These are the activations of a small neural network, seen along a few directions. Each row is one input.
Each table varies a few parts of the input and shows all the possible inputs, shuffled.
A made-up example of a description, with smaller parts first: one of 6 places along a line, together with either a single point or one of 11 places around a ring or (one of 3 separate values, together with one of 5 places around a ring).
Shared parts are said once, and a part with two or three values counts as separate values.
In the rows, 128 means zero.

Other details of the inputs shift rows strongly along two fixed directions, in all tables alike. That doesn't count.

A family of inputs:
row 1: [112 111 135 124 145 136 124 130 103 124 141 119]
row 2: [103 105 115 121 109 141 122 110 119 126 145 130]
row 3: [118 124 138 125 117 141 142 132 105 129 148 129]
row 4: [114 111 137 120 143 139 130 132 103 127 136 135]
row 5: [108 105 120 120 114 134 116 107 114 124 150 123]
row 6: [158 140 110 135 123  82 137 123 154 123 109 108]
row 7: [153 125 110 145 154  99 147 131 141 104 102 146]
row 8: [118 142 135 122 145 145 117 126 101 141 109 141]
row 9: [162 128 113 127 112  88 134 116 147 136  99 133]
row 10: [104 121 130 134 143 141 123 128 108 119 131 144]
row 11: [144 124 103 150 160  81 136 126 133 103 113 124]
row 12: [109 138 129 118 111 141 120 119 117 140 131 118]
row 13: [123 147 142 120 120 136 125 132 105 147 140 107]
row 14: [156 129 106 136 121 101 170 141 150 114 120 135]
row 15: [103 115 123 126 140 143 125 135 116 122 140 125]
row 16: [160 139 113 126 117  97 153 122 151 130  95 132]
row 17: [176 152 191 177 155 203  65 155 202  66 155 143]
row 18: [104 114 126 123 147 134 122 130 107 122 145 117]
row 19: [108 149 127 121 115 141 127 137 113 147 137 114]
row 20: [160 138 111 126 145  96 146 144 151 132  91 135]
row 21: [104 125 127 125 112 142 146 138 118 129 150 135]
row 22: [107 127 129 127 123 137 134 132 110 123 158 112]
row 23: [118 103 129 123 111 136 118 108 112 124 146 125]
row 24: [158 106 110 136 114  93 144 114 150 114 116 140]
row 25: [115 149 134 120 121 135 121 134 111 144 143 105]
row 26: [109 116 131 124 119 136 126 113 113 118 152 116]
row 27: [152 123 115 148 156  88 143 126 130 108 106 141]
row 28: [154 139 109 135 151  80 131 141 151 127 103 112]
row 29: [111 106 150 110 145 143 138 140 133 172 142 116]
row 30: [104 114 128 123 137 143 132 138 120 126 139 140]
row 31: [144 118 108 139 116  94 159 124 160 110 119 140]
row 32: [106 125 125 110 102 140 117 114 121 151 127 140]
row 33: [114 143 133 130 151 132 101 123 101 136 124 118]
row 34: [145  87 120 132 153 100 170 142 166 141 133 122]
row 35: [162 137 121 129 118  88 147 120 142 132  99 125]
row 36: [120 127 128 107 105 147 120 112 118 146 121 140]
row 37: [115 128 128 114 111 134 103 111 118 142 136 117]
row 38: [123 135 144 118 115 135 118 114 108 140 132 110]
row 39: [109 141 132 128 141 138 113 130 107 143 114 140]
row 40: [107 127 121 114 106 139 109 113 120 146 130 126]
row 41: [105 134 132 115 134 141 120 140 116 149 123 136]
row 42: [116 105 123 114 107 151 131 110 119 125 138 146]
row 43: [117 115 132 118 112 150 143 116 118 120 138 140]
row 44: [117 146 132 111 115 145 139 133 105 151 128 128]
row 45: [107 135 133 114 107 140 128 119 117 146 128 133]
row 46: [140 130  96 142 122  88 163 140 147 114 126 120]
row 47: [123 146 142 116 117 139 131 133 103 151 132 121]
row 48: [120 133 142 118 144 135 111 133 106 145 127 114]
row 49: [117 141 141 128 151 133 104 120  93 140 121 121]
row 50: [149 146 103 148 152  84 128 134 143 124  91 126]
row 51: [182 158 194 172 124 211  83 167 219  71 175 130]
row 52: [147 125 100 155 153  90 137 133 147 101 107 130]
row 53: [118 113 139 127 116 138 129 114 110 119 147 117]
row 54: [105 136 128 119 138 141 113 138 114 145 125 120]
row 55: [145 150 107 131 117  88 156 145 149 140 108 129]
row 56: [120 113 141 123 113 142 135 115 110 122 141 133]
row 57: [158 144 119 140 154  84 132 128 131 130  89 135]
row 58: [172 151 183 170 118 215  79 153 236  64 167 141]
row 59: [125 125 136 116 109 134 106 110 115 143 130 119]
row 60: [152 110 103 139 111 100 143 122 174 110 119 147]
row 61: [120 133 144 113 141 138 117 134 103 148 120 129]
row 62: [112 113 129 116 141 149 137 134 110 125 133 141]
Each input here is: one of 2 separate values, together with either a single point or (one of 5 places along a line, together with one of 6 places around a ring).
Question: The inputs of row 52 and row 50 match in every part but the choice among 2 separate values. If row 10 is changed in the same way as row 52 into row 50, which row does it become?
Answer: row 39
Question: Change only the choice among 2 separate values in row 13. List by row number the other rows that result.
Answer: row 51
Question: Change only the choice among 2 separate values in row 27. List by row number the other rows that result.
Answer: row 57
Question: A walk changes only the place on the ring of 6. It starts at row 40 and steps to row 37. List the rest of the walk in order.
Answer: row 59, row 9, row 36, row 32

A family of inputs:
row 63: [ 91 112  54  89 115  30 185  87  38 180  74 124]
row 64: [146 129 136 146 157 133 132 155 166 114 126 135]
row 65: [ 38 127 180 104 134 226  72 111  32 147 183 117]
row 66: [161 148 135 137 122 125 102 123 162 121 113 123]
row 67: [150  93 120 146 100 136 149 123 184  83 162 139]
row 68: [ 55 130 186  85 110 241  88 120  55 172 169 141]
row 69: [149 144 135 133 135 128 132 155 168 138 122 128]
row 70: [150 133 126 147 137 130 114 132 154 102 112 151]
row 71: [150 138 134 148 155 124 127 152 151 107 131 118]
row 72: [ 93 118  64  94 131  27 193 115  41 184  95  91]
row 73: [152 132 129 143 143 119 104 122 151 104 118 131]
row 74: [155 126 139 143 146 136 129 142 161 111 116 149]
row 75: [159 158 140 147 128 122 109 137 158 122 122 114]
row 76: [144 104 114 129  80 116 157 120 172 108 149 131]
Question: What is each input in this table made of?
Answer: one of 2 separate values, together with either a single point or one of 6 places around a ring
Question: The inputs of row 65 and row 75 match in every part but the choice among 2 separate values. If row 70 is changed in the same way as row 65 into row 75, which row does it become?
Answer: row 63

A family of inputs:
row 77: [117 132 134 112 127 143 126 134 117 142 127 128]
row 78: [121 110 138 128 120 154 122 122 129 115 142 141]
row 79: [122 132 140 118 119 148 117 126 119 137 126 137]
row 80: [120 125 135 125 114 137 128 129 124 136 144 122]
row 81: [125 131 141 134 144 135 116 136 122 130 136 124]
row 82: [116 110 130 122 129 148 132 129 128 122 144 132]
row 83: [199 163 152 175 141 149  98 159 233  83 119 145]
row 84: [138 121 106 121 119  98 146 126 135 136 120 117]
row 85: [114 125 134 117 125 141 125 124 121 138 134 120]
row 86: [121 117 133 128 126 147 130 126 122 111 148 133]
row 87: [137 127 112 128 149  96 135 133 128 131 112 118]
row 88: [143 120 109 125 112  97 141 115 134 132 118 126]
row 89: [128 112 101 134 127 101 148 125 135 116 123 134]
row 90: [127 129 144 129 137 144 105 125 123 125 132 131]
row 91: [124 138 137 130 136 144 121 129 115 128 129 128]
row 92: [117 139 133 122 123 144 118 131 121 134 128 136]
row 93: [120 135 139 123 126 138 129 136 121 140 132 132]
row 94: [121 129 131 122 113 139 125 124 116 128 141 118]
row 95: [140 133 114 136 145  96 133 130 120 120 112 119]
row 96: [138 122 114 127 121  97 141 114 132 130 112 128]
row 97: [136 130 112 131 126  96 146 121 127 124 116 118]
row 98: [118 130 130 124 111 143 117 124 127 131 141 126]
row 99: [123 133 140 132 136 140 125 134 121 137 131 130]
row 100: [129 108 110 134 130  98 158 130 133 121 127 131]
row 101: [133 125 117 132 127  94 149 125 132 135 119 121]
row 102: [120 139 135 120 125 143 125 131 112 131 129 129]
row 103: [132 130 108 135 143  92 130 128 123 127 110 123]
row 104: [116 133 135 130 120 143 116 123 128 129 135 128]
row 105: [125 130 142 127 129 151 112 123 123 132 127 137]
row 106: [120 131 134 121 139 144 123 131 119 139 127 127]
Question: What is each input in this table made of?
Answer: one of 5 separate values, together with either a single point or one of 5 places along a line
Question: The inputs of row 96 and row 104 match in every part but the choice among 5 separate values. If row 78 is changed in the same way as row 96 into row 104, which row does it become?
Answer: row 89
Question: Change only the place on the line of 5 in row 83. List by row number the other rows that result.
Answer: row 92, row 98, row 103, row 104
Question: Change only the choice among 5 separate values in row 77. List by row number the other rows that result.
Answer: row 79, row 92, row 93, row 102

A family of inputs:
row 107: [161 125  83 125 118  46 158 116 146 141  88 115]
row 108: [163 128  89 132 146  42 155 123 140 141  80 115]
row 109: [122 132  94 110 111  75 164 122 102 156 112 110]
row 110: [ 84 127 147 117 145 167  92 116  71 143 135 133]
row 111: [202 164 164 165 145 143 100 166 226 100 125 125]
row 112: [133 111 146 141 123 164 103 123 154  96 152 143]
row 113: [119 101  91 113 115  77 162 108 112 145 114 123]
row 114: [ 92 134 146 109 130 165 107 114  73 147 130 133]
row 115: [ 62  91 133 103 118 154 134 110  58 147 173 113]
row 116: [ 84 115 138 105 105 171 122 108  85 136 146 142]
row 117: [139 140 152 128 107 164  93 123 153 124 134 139]
row 118: [198 169 150 162 113 147 106 154 226  90 124 139]
row 119: [ 80 137 146 119 144 172 105 129  65 141 142 127]
row 120: [ 82 101 137 114 117 171 119 107  80 119 159 137]
row 121: [130 120 162 125 149 188 133 167 166 135 141 155]
row 122: [189 152 148 164 117 153 121 154 226  81 133 148]
row 123: [139 130  71 123 139  27 181 121  95 150  75 118]
row 124: [155 107  78 131 118  49 169 110 148 126  91 139]
row 125: [133 101  68 117 118  28 196 116 116 149 101 113]
row 126: [138 145 149 126 107 165 103 124 145 119 132 138]
row 127: [135 146 148 143 150 158  98 137 133 107 124 140]
row 128: [137 132  76 120 143  28 183 128 101 157  83 107]
row 129: [117 137 142 132 153 140 111 140 115 133 136 115]
row 130: [189 124 150 170 132 149 105 145 232  68 147 135]
row 131: [ 76 122 145 105 107 175 130 125  87 147 165 125]
row 132: [109 115 136 128 125 153 133 130 119 116 161 122]
row 133: [ 76 108 139 116 117 175 123 117  77 125 168 130]
row 134: [ 87 130 151 101 106 170 111 122  89 161 157 112]
row 135: [149 138  86 140 160  46 165 142 125 130  90 112]
row 136: [202 159 159 167 142 145  88 149 224  92 111 146]
row 137: [ 87 127 146 116 149 162  96 121  78 145 140 119]
Question: What is each input in this table made of?
Answer: either a single point or (one of 5 places along a line, together with one of 6 places around a ring)
Question: A walk changes only the place on the line of 5. It starts at row 115 and steps to row 125. List the rest of the walk in order.
Answer: row 134, row 111, row 129
Question: Change only the place on the ring of 6 in row 116. List by row number the other rows that result.
Answer: row 113, row 122, row 124, row 125, row 131
